These are the activations of a small neural network, seen along a few directions. Each row is one input.
In each table, some parts of the input vary, and every possible input appears once, in random order.
Descriptions start from the smaller parts, as in this example, which fits no table here: one of 6 places along a line, together with either a single point or one of 11 places around a ring or (one of 3 separate values, together with one of 8 places around a ring).
Shared parts are said once, and a part with two or three values counts as separate values.
In the rows, zero is written as 128.

Other details of the inputs vary at random and push rows far along three fixed directions, the same in every table; ignore that.

A family of inputs:
x1: [114 112 132 101 106 124 139  64 156 189 121  90]
x2: [116 142 138  96 135 133  98 137  99 140 159 117]
x3: [127 112 121 157 134 108 144  73 135 174  94  79]
x4: [106 158 128 116 167 103  95 125  92 123 142 132]
x5: [139 104 127 124  75 155 175 138 190 135 157 140]
x6: [123 102  92 169  84 149 146 133 158 117 106 120]
x7: [169  72 124 168  89 148 189 107 192 177  87  93]
x8: [138  99 100 150  78 152 141 138 165 116  93 129]
x9: [ 88 140 152  45 126 112 120  69 133 220 177  90]
x10: [113 114  80 159  85 154 142 163 160  76 115 156]
x11: [113 131 104 128 124 125 128 121 133 121 127 133]
x12: [126 122 115 127 107 151 118 180 113  94 141 142]
x13: [166 154 167 163 227  99  87 147  66  81  93 141]
x14: [ 75 149 126  66 151 116 110 119 100 146 196 137]
x15: [ 74 144 128  43 110 148 107 154 118 130 213 153]
x16: [130 100  95 165  78 151 143 143 159 115 104 121]
x17: [120 100  94 135  58 199 166 214 167  44 197 192]
x18: [143 125 138 119 149 138 141 146 132 122 136 143]
x19: [163 170 167 153 197  99 102 139  91  86 115 135]
x20: [118 124 152  44 104 124 136  90 144 215 154  90]
x21: [143 148 109 193 152 115  97 170 107  50  68 147]
x22: [185 125 138 214 146 118 133 143 135  66  65 138]
x23: [161 135 159 140 166  89  98  99 101 151  67  92]
x24: [137 154 162 110 162  90  94  95 106 182 108  85]
x25: [193 110 143 214 162 100 147 114 151 142  32  99]
x26: [148 104 135 124  84 137 192  85 178 192 122 119]
x27: [ 86 134 107  85 125 146 113 141 109  96 183 164]
x28: [123 153 121 159 175 107  92 133  77  97 117 124]
x29: [161 119 155 165 126 115 164  89 134 178  96 101]
x30: [ 98 135 145  34 110 135 116 135 120 174 194 127]
x31: [148 155 179 125 174  90 129  89 100 177 125 116]
x32: [100 142  94 107 106 168 105 212 115  44 171 191]
x33: [104 125 128  82 111 140 119 117 131 137 154 129]
x34: [146 161 169 139 191 105 106 129  65 100 126 157]
x35: [121  84  67 170  63 146 185 116 196 129  92 126]
x36: [ 93 147 116 116 171 123  96 142  80  72 156 160]
Each input here is: one of 4 places along a line, together with either one of 3 separate values or one of 6 places along a line.
The inputs of x22 and x19 match in every part but the place on the line of 4. If x8 is changed in the same way as x22 into x19, which row does it become? -> x32
Change only the choice among 3 separate values in x18. List by row number the other rows that result. -> x19, x26
Change only the place on the line of 6 in x1. List by row number the other rows that result. -> x8, x23, x27, x33, x36

A family of inputs:
x37: [ 99 161 113 101 150 114  98 138  98  80 144 185]
x38: [111 101  79 139 101 165 157 174 158  73 156 166]
x39: [172 111 158 191 175  99 130  73 108 183  65  63]
x40: [142  85 139 107  64 156 188  91 165 232 167  82]
x41: [ 64 130  88  82  99 144 123 151 132 100 202 167]
x42: [124 139 114 128 126 134  74 197 109  78 117 134]
x43: [158 169 143 139 180  97  52 180  73  65  60 149]
x44: [ 96 129 112  52  74 172  99 182 143 101 184 146]
x45: [147 169 177 115 185  66 116  53 109 199  82  98]
x46: [186 147 200 139 170  77 139  78 117 192  70  95]
x47: [149 129 107 211 133  88 123  86 147 108  39 105]
x48: [ 73 158 136  93 175 102  90 100  55 142 170 116]
x49: [149  86  94 176  81 173 169 188 179  48 100 200]
x50: [154  94  85 200  98 149 170 136 184  72  73 138]
x51: [181 163 157 210 180 107 103 175  89  48  86 144]
x52: [138  92  84 217  81 140 173 119 161 138  69 108]
x53: [120  70 102 126  80 152 191  75 174 201 129  86]
x54: [102 167 131 113 144 131 107 148 105  85 169 159]
x55: [114 124 128  70 130 138 149 115 142 134 159 159]
x56: [121 121  95 165  97 137 154 140 162 120 117 134]
x57: [110 141 165  47 122 141 132 139 117 173 234 130]
x58: [113  82 119  73  51 156 140  99 163 229 135  59]
x59: [121 156 181  74 188 119  95 110  90 135 181 126]
x60: [128 145 165 105 190 114  98 126  93 136 164 124]
What is each input in this table made of? -> one of 4 places along a line, together with either a single point or one of 5 places along a line
The inputs of x50 and x53 match in every part but the place on the line of 4. If x59 is changed in the same way as x50 into x53, which row does it become? -> x39
Change only the place on the line of 4 in x58. List by row number the other rows that result. -> x42, x43, x44
